Each row below holds a small network's activations on one input, seen along a few directions.
In each table, some parts of the input vary, and every possible input appears once, in random order.
A made-up example of a description, with smaller parts first: values(2) and (point or ring(9) or (ring(5) and line(6))).
Shared parts are said once, and a part with two or three values counts as separate values.

Other details of the inputs vary at random and push rows far along two fixed directions, the same in every table; ignore that.

Rows:
r1: -174	65	-366	-219	-319	-160	-602	-419	336	349	-77	-123	-129	742
r2: -72	-15	-99	183	-47	-185	371	305	128	-14	-202	-38	489	255
r3: -151	-18	124	-154	324	263	318	-81	48	-534	401	213	270	-468
r4: -112	58	-73	243	-164	-313	386	307	79	1	-231	10	477	278
r5: 151	-39	83	-140	157	209	-490	-241	-117	37	189	-35	-520	-249
r6: -2	-185	12	38	39	254	-398	-51	-23	-23	66	-36	-429	-109
r7: 168	-66	-13	-6	-45	0	-505	-99	-114	308	-144	-151	-455	88
r8: 185	-67	-211	177	-302	-300	-235	197	-55	646	-525	-291	-232	537
r9: 120	71	109	-149	-134	215	-68	-231	-218	88	121	34	-378	-276
r10: -31	-197	49	35	-47	235	-290	-69	-78	63	19	25	-470	-126
r11: -33	-47	-262	367	97	-498	31	521	295	91	-413	-201	535	646
r12: 178	4	42	3	-133	60	-369	-109	-143	311	-68	-98	-472	6
r13: -464	14	-450	125	-332	-330	-73	-39	633	30	-194	-27	517	917
r14: -121	128	43	139	-69	-135	501	178	44	-215	34	157	445	-22
r15: 99	-12	98	-142	-28	139	-114	-169	-157	139	65	-1	-342	-195
r16: 123	23	75	-164	-139	234	-32	-226	-213	154	88	11	-356	-261
r17: 104	10	226	-315	16	474	-98	-420	-263	-59	368	124	-492	-606
r18: -26	247	234	-258	75	97	457	-239	-157	-327	372	256	207	-527
r19: 154	6	132	-162	-92	267	-271	-253	-204	134	122	-19	-521	-269
r20: -33	-161	94	71	-82	251	-392	-125	-102	21	64	44	-512	-171
r21: -17	-125	10	188	-227	29	-254	66	-60	203	-156	-47	-300	111
r22: -123	48	53	18	-56	77	536	63	-14	-242	109	163	351	-182
r23: 212	-45	-124	136	-70	-187	-479	88	-11	424	-327	-252	-302	377
r24: -53	-226	46	-3	80	271	-349	-90	-46	-37	118	25	-471	-199
r25: -140	105	221	-38	77	166	384	-58	-26	-424	352	276	203	-423
r26: 14	92	-44	-120	366	-256	311	126	122	-195	39	-15	534	31
r27: 55	97	34	-176	330	-16	123	-35	34	-256	182	6	253	-169
r28: 45	161	7	-11	51	-280	264	110	21	8	-87	-27	404	105
r29: 110	-51	93	-171	158	179	-449	-250	-129	20	172	-33	-457	-257
r30: -181	43	221	-124	109	215	484	-86	-46	-438	365	301	209	-498
r31: -110	45	3	72	144	-87	366	191	130	-313	29	78	480	8
r32: -112	74	35	85	19	-82	453	195	89	-247	26	94	472	-9
r33: 59	-141	-174	329	-399	-112	-244	246	-19	449	-446	-205	-271	468
r34: 17	-130	-61	239	-104	-25	-330	137	35	173	-192	-90	-252	224
r35: 179	-119	-130	-37	96	-3	-397	-5	-16	277	-162	-231	-256	162
r36: -118	-34	-42	120	180	-170	105	207	148	-210	-24	13	363	97
r37: 134	37	-260	137	81	-479	151	364	170	265	-462	-279	545	606
r38: 148	7	0	-72	57	36	-223	-68	-64	111	-43	-103	-204	7
r39: -179	57	175	-84	-9	181	523	-68	-82	-351	292	286	172	-432
r40: -70	-43	-87	121	80	-111	260	231	130	-106	-122	-12	405	163
r41: 46	231	106	-99	10	-73	367	-57	-75	-127	145	123	238	-201
r42: 20	100	69	-183	252	-52	267	-46	-7	-184	136	73	253	-184
Description of these inputs: values(2) and (point or (line(4) and ring(5))).
Q: Changing only the values(2) part turns r31 into r38. The same change can be made to r24. Which row results?
A: r26
Q: Changing only the values(2) part turns r21 into r28. The same change can be made to r11. Which row results?
A: r5
Q: Which other rows does r22 become when the values(2) part takes its other values? List them by row number.
A: r16
Q: Which other rows does r33 become when the values(2) part takes its other values? List them by row number.
A: r9

Rows:
r43: -85	-87	-72	-9	85	56	-37	13	118	-98	10	-20	126	56
r44: 178	42	75	42	148	-69	79	160	-87	14	-36	-54	54	-95
r45: 23	44	-93	-157	29	-15	51	-97	38	1	2	-55	118	70
r46: -36	4	26	-13	-81	-21	167	-1	-14	62	-35	43	65	6
r47: 68	59	89	90	-108	-12	206	92	-105	61	-73	22	54	-76
r48: -103	0	-1	60	55	-71	-107	-9	106	-131	49	44	109	62
r49: -95	-70	-26	70	-43	6	135	80	23	-43	-19	58	26	9
r50: -71	16	-50	-70	-103	54	105	-83	82	14	16	15	111	99
r51: -159	34	-34	79	-105	-51	-6	-14	116	-111	71	87	62	84
r52: 54	-48	81	133	82	-7	67	198	-80	-72	-69	-25	58	-88
r53: -52	-99	12	40	111	-17	27	102	15	-63	-34	-1	73	-20
r54: 206	-234	-240	107	-170	14	-808	-3	31	617	-394	-368	-669	495
r55: 10	-15	43	165	-71	16	174	174	-69	-52	-63	37	11	-65
r56: -131	-59	-108	20	-66	81	69	-1	120	-74	37	32	81	88
r57: 12	111	-7	-37	130	-124	-92	-51	93	-64	66	11	92	72
r58: 54	32	-17	-96	54	-89	113	-9	-65	60	-30	-35	76	-23
r59: -96	44	297	-286	-151	545	-305	-594	-194	-177	531	280	-686	-617
r60: 161	81	46	10	24	-81	148	88	-157	66	-57	-53	70	-106
r61: 67	-1	9	-54	181	-76	43	60	7	14	-8	-39	62	-19
r62: -3	147	-29	-94	-1	-137	-29	-106	23	-24	37	20	105	69
Q: Changing only one part turns r48 into r43. The same change can be made to r57. Which row results?
A: r54
Q: What do these inputs look like to the network?
A: line(4) and ring(5)
Q: Which other rows does r50 become when the line(4) part takes its other values? List them by row number.
A: r46, r47, r59
